Each row below holds a small network's activations on one input, seen along a few directions.
In each table, some parts of the input vary, and every possible input appears once, in random order.
A made-up example of a description, with smaller parts first: one of 6 places along a line, together with either a single point or one of 9 places around a ring or (one of 3 separate values, together with one of 8 places around a ring).
Shared parts are said once, and a part with two or three values counts as separate values.
In the rows, zero is written as 128.

Other details of the inputs shift rows strongly along two fixed directions, in all tables alike. That doesn't count.

Rows:
R1: [143 209 152   4 147 151  83  74 164  73 141 128 161 170  90 192]
R2: [144 192 148  20 145 145  96  96 165  75 132 117 158 163  89 182]
R3: [157 119 111 143 122 121 149 126 133 123 128 101 119  97 151 108]
R4: [ 19  99 177 169 106 111 139 146  80 179 133 201 154 177 134 123]
R5: [165  66 103 156 117 104 137 143 130 101 121 107 111  87 161  98]
R6: [167 201 112  68 163 170 108 129 161 116 127  96 131 142  90 173]
R7: [169  87  95 143 108  99 121 119 145  91 121 109 112  80 155 111]
R8: [ 33 178 185 106 165 170 134 159  97 188 138 182 153 217  84 161]
R9: [176  99 103 160 114 112 126 122 134 110 121 100 110  77 147 104]
R10: [102  91 135 169 102  92 145 124 105 147 127 146 131 118 159 103]
R11: [159 102 105 126 130 107 143 145 140 108 126 100 121  98 153 112]
R12: [109  97 140 171 116 117 147 137 103 152 126 135 121 118 144  92]
R13: [164 181 113  84 162 171  94 121 155 115 124 106 121 142  82 169]
R14: [167 111 110 153 120 121 134 124 132 123 120  99 113  86 143 103]
R15: [ 20 101 175 166 105 103 140 136  79 179 135 206 150 176 137 122]
R16: [163 189 105  76 145 151  88  92 168 104 128 119 121 133  90 175]
R17: [194  85  90 155 115 108 123 123 142  90 120  96 104  65 153 106]
R18: [107  74 136 160 124 105 162 165 103 137 129 136 127 119 164  96]
R19: [112  86 136 178 112 110 140 137 104 143 127 139 121 111 145  95]
R20: [108 113 139 156 118 128 158 141 107 151 133 133 126 127 147 103]
R21: [ 96  59 132 165 104 100 147 160 102 130 126 148 133 130 159  98]
R22: [160 125 109 139 125 117 150 117 135 121 130 103 116 101 150 109]
R23: [110 110 142 159 123 128 159 143 106 152 130 135 122 125 147  98]
R24: [191 104  89 153 107 111 120 118 144  98 121  88 111  70 152 110]
R25: [104 185 144 107 140 158 108 114 133 153 125 138 145 161  93 164]
R26: [169 179 110 100 153 163  94 107 154 114 127 110 117 127  87 163]
R27: [104 165 136  87 148 154 106 127 140 132 128 144 140 171  88 165]
R28: [164 131 115 140 131 136 144 126 133 126 126  99 108  99 141 104]
R29: [ 25 183 183  93 161 153 135 147 106 186 145 194 159 229  84 166]
R30: [ 28 100 180 176 107 122 152 152  74 192 132 186 151 172 134 108]
R31: [182  85  89 131 116  95 129 122 153  89 126 100 106  86 155 107]
R32: [186 191  96  84 144 164  84 102 168  98 123  98 123 122  88 175]
Description of these inputs: either one of 2 separate values or (one of 5 places along a line, together with one of 6 places around a ring).
Question: Which other rows does R15 become when the place on the ring of 6 takes its other values? List them by row number.
Answer: R10, R16, R22, R29, R31
Question: List by row number the other inputs of the same sort as R1.
Answer: R2

Rows:
R33: [ 49  72 137 199  96 116 132 149  84 175 132 190 124 160 134 102]
R34: [118 181 121  60 149 158  86 120 166 110 124 137 144 167  84 198]
R35: [215  80 102 116 125 100 138 135 154  56 128  71 105  67 168  82]
R36: [218  81  89 164 106 122 118  98 144  89 115  82  91  48 144  95]
R37: [207  94  64 168 124  95 128 144 156 114 116  70  94  66 150 108]
R38: [ 47  61 156 151 124  94 167 179  96 145 139 192 138 163 150 110]
R39: [210 107  81 136 124 104 168 122 147 101 120  69  97  62 193  95]
R40: [138 196 110  84 181 173 120 138 150 136 132 120 132 169  80 181]
R41: [195  72 102 116 103  89 124 116 147  52 111  75 121  73 165  98]
R42: [192 111  87 177  99 104 132  90 152  98 120  86  93  49 161  94]
R43: [ 52  75 175 163 134 121 169 171  75 162 141 166 143 159 159  88]
R44: [ 42  78 168 147  88  83 163 129  93 153 145 177 166 163 165 102]
R45: [ 49  93 169 183  90  89 145 119  79 159 140 194 159 141 154 104]
R46: [167 214 138  87 157 216 115 141 140 128 124  83 135 140  74 162]
R47: [126 200 122  83 147 165  60 103 150 128 127 146 134 157  73 196]
R48: [ 51  85 172 138 107  87 182 149  85 163 150 177 142 162 167  92]
R49: [147 207 148  72 148 172  67  88 139 114 122 130 141 154  65 192]
R50: [151 211 133  81 174 185  91 114 157 148 124 103 129 146  64 171]
R51: [ 57 215 159 110 155 160 126 126 118 199 125 163 145 188  81 162]
Question: What do these inputs look like to the network?
Answer: either a single point or (one of 3 separate values, together with one of 6 places around a ring)
Question: Which other rows does R47 become when the choice among 3 separate values takes its other values? List them by row number.
Answer: R45, R49

Rows:
R52: [218  77  75 116 128  99 118 127 164  56 125  80 101  80 150 114]
R53: [ 67 134 161 176 120 156 134 124  88 185 136 173 126 158 109 123]
R54: [119  91 158 116  97  90 146 120 119 112 130 122 150 115 164 101]
R55: [211 212 113 100 137 171 104  91 159 112 122  57 126  92 101 143]
R56: [ 70 183 141 119 132 143  84  97 125 166 125 186 143 178  86 182]
R57: [189  66  70 135 123  72 130 141 157  82 128  97 112  77 166 115]
R58: [129 209 116 127 148 168 101 105 141 173 122 135 120 145  81 174]
R59: [ 97  48 135 144  99  84 166 150 110 106 137 155 131 131 182  92]
R60: [205  88  69 137 115 112  90 114 167  70 115  88  93  73 133 118]
R61: [191  61  95 131 113  89 127 144 138  70 118  84 127  76 164 111]
R62: [110  97 135 125 110  70 155 110 130 118 133 140 129 113 170 110]
R63: [ 66 101 148 147 112 128 107 152 104 138 116 169 152 158 109 141]
R64: [123 142 126 161 122 110 148 114 117 159 132 132 116 115 144 112]
R65: [202  59 123 119 134 111 111 139 137  45 123  95 103  65 151  95]
R66: [ 90  71 154 169  85  91 144 105  91 127 142 170 132 124 162  86]
R67: [ 78 194 139  89 164 160 146 149 132 167 141 147 144 190 105 166]
R68: [121 171 101  99 148 143  73 119 161 137 122 147 128 157  76 181]
R69: [212 117  79 119 137 132 158 136 159  84 126  67  98  78 164 101]
R70: [175 219 105  71 139 139  84  64 172 106 128 110 123 127  93 181]
R71: [ 97 102 152 181 108 123 166 125  88 161 141 151 121 126 148  81]
R72: [ 82 127 121 161 138 134 127 161 121 181 125 161 120 153 107 137]
R73: [206 183  70  88 178 151 114 136 181 113 128  73 108 112  99 166]
R74: [ 95  87 156 163 120 107 187 138  95 154 135 144 126 127 165  69]
R75: [118  95 127 162 100 119 105  98 114 120 128 152 121 115 135 118]
R76: [153 175 101  60 143 132 116 120 170  98 135 114 134 139 118 174]
R77: [137 101 121 144 146 131 150 160 121 135 131 119 111 134 131 111]
R78: [ 69 105 163 105 109 115 145 155 105 128 134 156 163 164 151 132]
R79: [161 173 105 119 147 177 100 139 147 130 110  96 122 124  82 160]
R80: [ 92  53 158 148  93  74 169 120 101 116 138 160 135 123 178  76]
R81: [ 69 190 168  85 154 177 141 158 112 169 131 143 161 198 104 158]
R82: [ 89 103 143 160 126  87 183 137 108 161 132 138 124 118 174  86]
R83: [108 203 133 102 167 199  92 131 142 164 125 143 116 183  49 177]
R84: [ 61 141 172 176 114 157 129 137  86 185 123 163 152 156 110 132]
R85: [ 83  84 171 163  79  93 136 117  91 132 133 154 157 126 158  98]
R86: [ 56 118 171 159  96 133 106 118  93 151 123 177 163 156 116 141]
R87: [181 111 124 132 119 111 158 127 134 115 120  67 125  74 172  81]
R88: [107 206 149  80 176 190 114 152 126 159 128 125 152 191  67 183]
R89: [225 166 118  76 184 186 101 133 158  79 122  72  99  97  89 141]
Question: Changing only one part turns R77 into R52. The same change can be made to R79. Which row results?
Answer: R63
Question: What do these inputs look like to the network?
Answer: one of 2 separate values, together with either a single point or (one of 3 separate values, together with one of 6 places around a ring)
Question: Which other rows does R75 become when the choice among 3 separate values takes its other values? List them by row number.
Answer: R56, R86
Question: Which other rows does R84 become when the choice among 2 separate values takes its other values? List them by row number.
Answer: R86
